These are the activations of a small network on made-up records, seen along a few directions, one row for each record.
Records have a field called W. Each example row is followed by its value.
Other fields move the rows too, some of them a lot.
In the rows, 500 means zero.
Random noise pushes rows far along 4 fixed directions. That doesn't count. These rows show it; they differ only by the noise:
[649 424 482 548 499 523 479 634 394 625 303 553 641 425 516 581 297 533
 689 620 269 508]
[602 585 612 471 650 663 678 846 592 665 141 501 413 642 533 525 217 217
 539 460 674 694]
[545 435 624 475 630 289 588 408 496 563 462 139 608  32 450 399 656 676
 523 426 277 502]
[598 229 524 344 384 483 417 668 496 523 324 409 601 443 549 436 395 432
 706 535 549 551]
[513 577 418 473 633 386 477 374 340 570 442 435 486 327 344 578 527 699
 475 592 275 445]
[520 386 341 234 400 635 333 715 423 506 249 688 351 885 439 575 251 304
 597 641 805 568]

[542 565 342 472 404 454 453 461 410 533 390 566 411 627 423 461 572 498
 422 640 564 569]	w5
[384 559 336 458 571 590 375 431 621 481 587 683 427 663 589 574 461 513
 513 470 492 342]	w9
[555 515 454 574 374 631 500 676 455 557 430 610 618 801 554 527 270 343
 636 536 571 461]	w10
[489 307 364 596 368 554 132 481 440 439 575 694 604 539 492 637 451 688
 619 595 356 228]	w10
[415 516 595 371 498 370 408 470 521 293 577 480 332 505 517 522 649 435
 378 396 649 362]	w6
[525 486 573 563 425 368 554 426 504 520 553 282 617 244 538 343 611 575
 437 504 253 563]	w1
[561 423 625 593 476 495 515 514 415 523 440 350 451 430 552 345 545 515
 551 531 545 604]	w5
[619 289 544 565 374 546 620 660 600 493 333 459 554 493 553 436 448 374
 716 481 524 624]	w3
[725 539 620 863 500 733 637 772 467 757 333 633 677 491 609 679 268 489
 653 587 320 588]	w8
[333 659 626 380 643 446 523 347 735 419 575 304 320 477 488 359 622 479
 440 327 673 499]	w6
[503 669 475 667 579 651 665 743 589 635 353 609 514 754 573 549 295 271
 559 388 628 500]	w10
[293 382 407 217 380 379 279 341 667 323 643 481 347 609 477 402 665 487
 535 451 852 396]	w6
[501 391 556 339 551 503 424 549 637 505 471 317 464 436 481 359 632 366
 582 423 655 576]	w3
[460 338 349 428 318 245 344 168 254 455 627 396 479 227 364 359 796 746
 460 619 470 421]	w5
[467 517 338 452 587 478 298 329 489 516 653 633 496 571 362 664 529 612
 448 660 328 384]	w7
[547 683 368 670 630 622 531 471 490 624 559 744 557 531 571 721 374 569
 553 559 230 431]	w2
[576 756 524 624 618 635 665 571 558 553 445 522 529 461 600 602 439 467
 384 484 350 598]	w2
[368 248 278 223 377 330 326 257 476 294 809 393 560 406 469 437 793 706
 564 511 561 320]	w2
[408 307 561 347 404 509 442 498 536 369 600 348 560 432 590 288 611 581
 516 463 613 470]	w9
[505 617 573 537 541 422 630 459 495 480 572 396 592 424 484 497 526 531
 575 518 478 544]	w4
[610 765 762 650 630 623 881 781 596 762 262 601 506 520 578 530 299 225
 513 424 647 788]	w4
[474 356 261 329 359 693 301 699 534 455 370 845 435 907 718 651 148 408
 646 589 654 357]	w9
[360 488 398 423 526 373 417 331 560 505 661 438 402 493 488 466 656 501
 394 502 575 430]	w1
[405 752 309 553 720 410 615 287 373 569 656 532 377 530 312 665 620 623
 311 632 398 446]	w7
[492 808 337 612 612 625 466 490 469 602 461 867 376 792 451 768 293 495
 569 640 476 520]	w4
[554 541 628 416 507 484 690 552 515 569 401 217 452 508 474 451 431 434
 424 353 760 650]	w8
[495 424 537 465 400 603 537 530 629 400 464 404 472 591 461 540 497 432
 529 416 593 484]	w8
[637 521 460 780 537 552 575 538 448 709 516 650 663 416 601 654 330 503
 668 614 146 529]	w7
[291 548 291 435 525 312 397 245 244 477 696 482 343 471 303 448 738 766
 304 646 513 442]	w1
[556 614 445 499 561 583 522 533 308 653 327 723 499 615 326 546 418 436
 513 611 455 606]	w3

Which value of W does each new row have?
[514 427 669 463 439 348 479 425 494 431 575 354 588 321 602 528 705 627
 599 478 384 506]	w4
[585 397 580 520 385 470 474 427 393 510 531 434 594 479 504 598 611 623
 575 492 344 451]	w8
[471 571 406 613 574 606 457 525 267 477 343 672 564 568 404 591 423 512
 560 612 406 548]	w3
[587 410 604 498 360 435 533 594 676 488 461 387 660 297 616 448 569 501
 625 498 502 622]	w4
[446 873 512 697 697 505 678 421 470 540 521 602 505 520 425 600 403 576
 467 561 272 394]	w6
[505 647 479 536 459 508 510 383 300 613 496 558 498 597 389 489 480 547
 424 515 497 489]	w10
[539 671 627 507 601 513 801 649 483 693 262 460 319 603 506 336 505 173
 358 384 896 764]	w5
[375 838 277 554 634 605 445 437 481 601 482 728 261 885 389 679 420 428
 349 476 685 426]	w10
[687 631 544 717 469 617 606 527 486 601 406 495 637 442 509 627 413 530
 510 540 267 543]	w8
[616 519 549 652 469 550 724 614 343 743 413 660 577 446 523 550 350 353
 539 567 396 661]	w7
